Each row below holds a small network's activations on one input, seen along a few directions.
Each table varies a few parts of the input and shows all the possible inputs, shuffled.
Descriptions start from the smaller parts, as in this example, which fits no table here: line(6) and (point or ring(11) or (values(2) and ring(8))).
Shared parts are said once, and a part with two or three values counts as separate values.

Other details of the inputs vary at random and push rows far along three fixed directions, the same in every table; ignore that.

Rows:
r1: -4; -25; 17; -42; 38; 1; -10; 14; -34; -7; -43; 20
r2: -9; -2; 0; 10; 0; 8; 2; -8; 7; -13; 12; -13
r3: -14; -4; -1; 9; -4; 8; -5; -1; 13; 2; -25; -9
r4: -15; -6; 6; -11; 7; 10; -13; 3; 8; 5; -29; 2
r5: -17; 6; -10; 9; -15; 11; -22; 13; 15; 11; -16; -12
r6: -36; -12; 5; -6; 9; 18; -14; 16; 6; -13; -11; -10
r7: -19; -22; -3; -11; 9; 6; 40; -31; 25; -43; 1; 6
r8: 16; -3; -5; -26; 18; -5; -27; 24; -32; 10; -6; 11
r9: -8; 14; -6; 27; -27; -12; 3; 15; 12; 15; 10; -16
r10: 10; 18; 2; -26; 18; -7; -52; 17; -11; 31; -5; -6
r11: 2; 5; -28; 19; -33; 6; -8; 15; -6; -2; 5; -5
r12: -47; -14; 16; -3; -3; 7; 6; 26; 13; -1; -34; 6
r13: -34; -11; -25; 16; -33; 16; -14; 30; -2; -9; -29; -10
r14: 1; -23; -15; -23; 3; -3; 34; -18; -3; -31; -18; 24
r15: -43; -20; 24; -6; 0; 12; 24; 12; 15; -11; -36; 12
r16: 28; 28; 0; -20; 29; -22; -54; 11; -25; 24; 40; -19
r17: -17; -5; -6; 20; -9; 12; 8; -8; 14; -18; 14; -11
r18: 59; -9; 15; -30; 40; -16; 25; -33; -38; -8; 11; 36
r19: -1; -15; 3; 15; -3; 9; 23; -21; 19; -8; -17; 4
r20: -11; -17; -25; 30; -35; 14; 21; 4; 2; -19; -11; 1
r21: -37; -21; 19; 7; -6; 10; 34; 7; 19; -11; -27; 10
r22: -31; 17; -28; 15; -45; -14; 4; 17; 33; 2; 5; -19
r23: 25; 32; -21; 14; -7; -13; -38; 7; -7; 19; 57; -28
r24: 25; 37; -18; 8; -6; -12; -40; 6; -8; 20; 54; -27
r25: -2; 26; -12; 32; -35; -17; -6; 14; 12; 20; 22; -20
r26: 38; -9; 2; -7; 11; -3; 29; -25; -23; -14; 5; 21
r27: -5; -11; 24; -44; 54; 1; -32; 17; -21; 3; -4; 5
r28: 40; 34; -3; -20; 18; -23; -54; 5; -19; 41; 18; -13
r29: -15; -19; 19; -15; 29; 8; 7; -11; -3; -20; -9; 1
r30: -2; -7; -11; -12; 4; -4; -29; 29; -27; 8; -18; -2
r31: 18; -11; 18; -9; 20; 4; 25; -32; 4; -5; -13; 16
r32: 29; 23; -51; 52; -61; -3; 1; 2; 1; 3; 44; -15
r33: -38; -17; -17; 4; -19; 12; -21; 35; -8; -7; -41; -8
r34: 84; 11; 1; -12; 17; -18; 34; -47; -30; -5; 48; 36
r35: -10; -25; -9; 15; -18; 16; 33; -7; -1; -27; -24; 10
r36: -1; -12; 3; 16; 3; 8; 25; -22; 10; -23; 17; -4
r37: -3; -24; 10; 11; 3; 16; 40; -30; 19; -17; -22; 14
r38: 13; -2; -10; -11; 1; -1; -13; 12; -22; 1; -2; 12
r39: 20; 2; 12; 28; -23; 1; 75; -43; 24; -18; 27; 20
r40: -40; -25; 24; -1; 4; 5; 26; 13; 13; -9; -38; 7
r41: 12; 27; 10; -22; 13; -24; -39; 35; -16; 39; 17; -5
r42: 14; 14; 1; -18; 22; -14; -50; 17; -14; 33; -6; -12
r43: -9; -8; 16; -28; 31; 0; -28; 10; -7; 14; -35; 4
r44: 37; 31; -12; 2; 1; -21; -38; -4; -7; 33; 25; -14
r45: -7; -2; 32; -31; 27; -12; 0; 9; -10; 12; -17; 11
r46: -29; -6; -9; 12; -14; 13; -20; 18; 17; 7; -27; -13
r47: -26; -11; 14; 20; -17; 5; 40; -5; 21; -12; -18; 1
r48: 57; 8; 13; -1; 26; -12; 35; -56; -7; -16; 57; 13
r49: 31; 33; -12; 2; 2; -16; -35; -3; -12; 17; 53; -22
r50: -42; -33; 13; 2; 16; 19; 13; 2; 9; -27; -26; -5
r51: -13; 0; -13; -26; 7; -8; -17; 1; 16; 3; -23; -2
r52: 23; 23; -49; 52; -66; 3; 5; -1; 6; -2; 38; -16
r53: -15; -3; -10; 24; -25; 12; 7; -10; 23; -4; -17; -11
r54: 15; 32; 10; -17; 7; -21; -30; 23; -12; 35; 21; -5
r55: -5; 1; -7; 19; -19; 13; 9; -13; 22; -2; -8; -3
r56: -52; -10; -3; 3; -3; 21; -25; 28; 10; -10; -19; -20
r57: -26; -7; -11; 25; -25; 17; 6; -3; 28; -5; -22; -6
r58: 1; -13; -21; 24; -24; 5; 15; 2; -5; -14; -8; 0
r59: 32; 2; 27; -4; 13; -13; 56; -40; 3; -5; 24; 31
r60: -30; -23; -9; -3; -5; 10; -10; 26; -12; -10; -42; 3
r61: -22; -22; 19; -17; 29; 14; 7; -5; 1; -20; -10; 8
r62: -6; -5; 24; -50; 56; -2; -42; 19; -24; 7; -4; 5
r63: -3; 19; -26; 36; -40; 7; -13; 1; 22; 11; 7; -23
r64: 16; -5; 33; -15; 24; -14; 39; -23; -2; -2; 3; 25
r65: -23; 0; 17; -9; 1; -1; 5; 15; 5; 6; -16; 6
r66: -29; -10; -20; 3; -22; 13; -21; 32; -8; -4; -28; -5
r67: -3; -16; 20; -19; 24; 9; 11; -17; 2; -3; -29; 15
r68: 45; 13; 28; -11; 19; -18; 43; -36; -6; 5; 31; 24
r69: 7; 4; -1; -44; 25; -7; -54; 39; -41; 20; -16; 7
r70: -7; -22; 33; -47; 61; 5; -11; 4; -19; -7; -11; 13
r71: -7; 20; -25; 30; -31; 6; -17; 3; 14; -2; 36; -27
r72: 17; 36; -19; 38; -44; -18; -1; 9; 12; 25; 45; -19
r73: -4; -7; 11; 30; -26; 6; 69; -32; 26; -20; 7; 14
r74: 26; -6; 14; -1; 16; 7; 41; -46; 4; -26; 33; 16
r75: 23; 42; -17; 35; -41; -21; -2; 4; 11; 25; 46; -21
r76: 7; 27; 8; -10; 3; -24; -29; 22; -10; 32; 12; -12
r77: 7; 3; -1; -40; 28; -11; -54; 38; -43; 21; -16; 6
r78: -16; -23; 13; 5; 9; 19; 38; -28; 13; -35; -1; 7
r79: 21; 4; 30; -17; 23; -15; 29; -18; -6; 6; 12; 23
r80: -37; -4; -14; 20; -24; 14; -20; 17; 22; 5; -30; -17
r81: -40; -12; -6; 5; -9; 16; -25; 27; 16; 7; -39; -11
r82: 50; -3; 11; -32; 33; -9; 11; -18; -38; -1; 10; 29
r83: 58; 7; 8; 6; 8; -4; 42; -59; 9; -4; 32; 25
r84: 1; 24; -32; 51; -44; 2; -7; -5; 19; -4; 45; -38
Description of these inputs: values(4) and (point or (line(4) and line(5))).
Q: Changing only the values(4) part turns r72 into r20. The same change can be made to r39. Which row results?
A: r11
Q: Changing only the values(4) part turns r17 into r79. The same change can be made to r61. Which row results?
A: r59
Q: Change only the line(4) part in r32. List by row number the other rows that result.
A: r34, r52, r66
Q: Change only the line(5) part in r73. List by row number the other rows that result.
A: r15, r45, r65, r76
Q: Change only the line(4) part in r38. List by row number the other rows that result.
A: r8, r11, r69
Q: Change only the values(4) part in r40. List by row number the other rows that result.
A: r19, r30, r36

Rows:
r85: 24; -9; 23; -29; 26; -9; 33; -26; -10; -2; -14; 34
r86: -37; 1; 10; -33; 9; -10; -44; 67; -27; 23; -32; -1
r87: 19; -14; 28; -21; 43; 7; 21; -34; -10; -17; 4; 17
r88: 40; 35; 0; -1; -3; -26; -10; -8; 2; 27; 36; -6
r89: 39; 20; -27; 7; -7; -13; -13; -16; -10; 4; 40; -8
r90: -57; -18; -23; 42; -42; 28; 18; -3; 40; -34; -17; -21
r91: -29; -15; -29; 51; -47; 27; 17; -5; 22; -28; -9; -18
r92: 57; 32; -34; 16; -19; -16; -12; -21; -8; 8; 60; -13
r93: 6; -17; 43; -22; 39; -1; 32; -21; -3; -3; -23; 25
r94: -47; 3; 15; -29; 20; -8; -51; 59; -14; 18; -10; -16
r95: -30; -18; -38; 62; -72; 26; 43; -11; 38; -35; -16; -6
r96: -32; -8; -7; -28; 21; 9; -64; 45; -21; 11; -34; -14
r97: 1; -11; 10; -8; 20; 11; 6; -16; -1; -12; 2; 2
r98: -5; -17; 40; -25; 32; -7; 43; -6; -9; -11; -9; 27
r99: 50; 44; -10; 11; -9; -21; -13; -21; 4; 25; 67; -13
r100: 50; 40; -3; 17; -3; -20; -12; -22; -1; 23; 62; -12
r101: 13; -28; 17; -27; 29; 6; 29; -20; -13; -18; -27; 33
r102: 0; -18; 38; -22; 34; 2; 36; -20; 4; -7; -24; 26
r103: -20; -14; 22; -9; 19; 10; 12; -9; 12; -9; -14; 7
r104: -44; -6; -15; 55; -47; 21; 17; -1; 43; -13; -3; -25
r105: -25; 13; 5; -11; 5; -8; -54; 48; -3; 36; -23; -22
r106: -43; -5; -2; -26; 17; 8; -57; 41; -2; 6; -28; -21
r107: -30; -2; -30; 58; -69; 17; 30; 3; 35; -9; -14; -11
r108: -21; 21; -11; -25; -5; -13; -74; 63; -14; 42; -28; -18
r109: -41; -10; -13; 50; -51; 13; 49; -12; 48; -21; -18; -10
r110: 3; -16; 36; -26; 34; -2; 34; -20; 4; -5; -23; 25
r111: 51; 33; -5; 5; -9; -21; -11; -6; -16; 30; 31; 2
r112: -30; 6; -7; -14; 13; 6; -62; 39; -6; 14; -11; -24
r113: -3; -10; 7; -11; 18; 10; 7; -15; 4; -15; 1; 2
r114: 37; 32; -2; 2; -3; -17; -10; -19; 6; 16; 51; -8
r115: 29; -23; 17; -19; 27; 2; 28; -26; -18; -12; -13; 31
r116: 8; -31; 14; -28; 31; 3; 34; -23; -12; -21; -31; 34
r117: -33; 6; -17; -16; 2; -6; -68; 67; -30; 14; -5; -25
r118: 10; -11; 31; -26; 39; -4; 28; -34; 4; -11; 2; 20
r119: -43; -13; -17; 35; -50; 19; 24; 12; 30; -10; -36; -5
r120: 11; -21; 30; -22; 26; 3; 33; -17; -9; -4; -29; 32
r121: -19; -16; -30; 47; -47; 19; 29; -5; 21; -22; -15; -2
r122: 56; 33; -35; 23; -23; -13; -13; -20; -7; 9; 62; -15
r123: 54; 28; -20; 9; -15; -26; -2; 0; -28; 12; 58; 5
r124: -40; 3; -2; -18; 8; -1; -50; 53; -16; 5; 0; -22
r125: 58; 29; -31; 23; -18; -13; -13; -21; -13; 13; 60; -15
r126: 14; -27; 21; -19; 28; 7; 26; -20; -18; -16; -27; 31
Q: Changing only one part turns r94 into r123. The same change can be made to r104. Which row results?
A: r115
Q: What is each input in this table made of?
A: ring(6) and (point or line(6))
Q: List by row number the other rows that have the ring(6) part in common with r98.
A: r88, r93, r102, r105, r109, r110

Rows:
r127: 66; 19; 8; -22; 25; -30; 25; -36; -17; 6; 55; 28
r128: -5; 27; 25; -13; 32; -9; -51; 28; -5; 33; 35; -20
r129: 11; 14; -24; 6; -5; -7; -64; 38; -34; 27; 8; -24
r130: 13; 0; -9; 42; -36; 2; 56; -25; 16; -20; 31; 12
r131: -55; -31; -25; 33; -34; 30; 17; 7; 15; -44; -29; -14
r132: -44; -21; -10; 18; -32; 18; 39; -10; 36; -29; -30; 7
r133: 5; 22; 7; -25; 12; -17; -42; 35; -27; 26; 9; -3
r134: 43; 20; 11; -29; 27; -28; 13; -25; -4; 10; 34; 12
r135: -54; -27; -14; 20; -30; 20; 33; 3; 39; -29; -38; 6
r136: 71; 15; 9; -17; 25; -19; -3; -17; -36; 20; 40; 16
r137: -9; -25; 6; -30; 26; 13; -14; -3; -17; -15; -43; 9
r138: -28; 17; -18; 27; -43; -5; 7; 12; 23; -5; 16; -27
r139: -33; -3; 16; -28; 15; -7; -20; 22; 6; 11; -43; -7
r140: 44; 18; 29; 6; 22; -11; 47; -64; 17; -7; 67; 4
r141: 5; 8; -27; 22; -23; 3; -28; 19; -14; -1; 24; -15
r142: -38; -15; 49; -15; 41; 13; -18; 16; 6; 14; -27; -5
r143: -19; 9; -53; 76; -75; 17; -16; 21; 12; -4; 12; -38
r144: -26; -19; 12; -5; 2; 4; 48; -22; 27; -25; -19; 12
r145: 9; 21; 4; -9; 1; -12; -48; 34; -23; 37; 0; -3
r146: 3; 24; -31; -15; -6; -13; -61; 35; -9; 26; 13; -22
r147: 1; -18; 7; -31; 26; 6; -7; 0; -7; -3; -30; 15
r148: -67; -20; -3; 34; -42; 18; 32; 20; 33; -23; -24; -10
r149: 31; 17; 13; -23; 25; -28; 11; -12; -9; 8; 37; 9
r150: 5; -18; 15; -27; 30; 9; -7; 5; -18; 3; -33; 17
r151: -9; 13; -12; 1; -15; -6; -11; 15; 4; 5; 13; 1
r152: -28; -31; 49; -27; 55; 15; 32; -33; 30; -20; -24; 19
r153: 56; 3; -4; -9; 25; -6; -10; -23; -32; 7; 14; 11
r154: 58; 14; 6; 6; 3; -24; 53; -58; 13; -1; 39; 17
r155: 11; 9; -10; 7; -14; -5; 5; -10; 11; 5; 0; 4
r156: -20; -17; 17; -24; 22; 3; -14; 22; -7; 13; -50; 16
r157: -13; 9; -46; 55; -60; 18; -23; 13; 8; -1; -3; -33
r158: -36; -51; -3; 1; 2; 26; 43; -23; 13; -51; -46; 11
r159: -24; -31; 7; -22; 30; 10; -20; 26; -29; -14; -31; 6
r160: 60; 12; 18; 14; 4; -21; 58; -46; -4; 3; 46; 18
r161: 68; 22; 7; -35; 32; -21; 2; -26; -31; 4; 54; 19
r162: -36; 15; -26; 52; -58; -2; 0; 31; 26; 3; 17; -32
r163: 17; 6; -15; 35; -40; 5; 47; -40; 30; -15; 14; 11
r164: -34; -12; 43; -17; 41; 13; -21; 8; 13; 17; -36; -5
r165: -5; -42; 48; -57; 64; 14; 29; -7; -29; -26; -36; 42
r166: 13; 30; -19; -6; -10; -6; -63; 35; -21; 37; 2; -23
r167: -26; -29; 0; -30; 31; 8; -22; 21; -22; -17; -30; 5
r168: -19; -16; -4; -31; 22; 8; -27; 11; -17; -14; -33; -3
r169: -15; 9; -30; 46; -57; 15; -11; 22; 7; 4; 6; -24
r170: 18; 13; -1; -23; 19; -7; -40; 31; -31; 17; 18; -2
r171: 40; 8; -21; 28; -29; 5; 39; -45; 18; -15; 28; 9
r172: 11; 4; -41; 30; -31; 4; -17; -4; 6; -4; 8; -17
r173: -3; 32; -1; -1; -9; -21; -51; 45; -14; 42; 10; -26
r174: -39; -21; 35; -4; 26; 18; 12; -16; 37; -8; -33; -2
r175: 20; 6; 3; 33; -27; 0; 55; -39; 23; -8; 13; 7
r176: 8; 33; -12; -6; -10; -15; -60; 37; -14; 44; -3; -14
r177: 33; 6; -20; 25; -26; -1; 45; -36; 8; -22; 47; 6
r178: -22; -17; 25; -25; 22; 2; -11; 29; -19; 11; -41; 13
r179: 4; 27; -13; 21; -26; -15; -19; 15; 8; 29; 10; -21
r180: -14; -41; 22; -32; 29; 19; 52; -33; 4; -43; -38; 31
Q: Changing only one part turns r129 into r158. The same change can be made to r160. Which row results?
A: r134
Q: Changing only one part turns r144 into r139. The same change can be made to r132. Which row results?
A: r163
Q: What is each input in this table made of?
A: ring(6) and (point or (values(2) and line(4)))
Q: List by row number the other rows that have the ring(6) part in common with r176.
A: r150, r153, r156, r157, r164, r166, r175, r179
Q: Change only the values(2) part in r137. List by row number the other rows that result.
A: r172
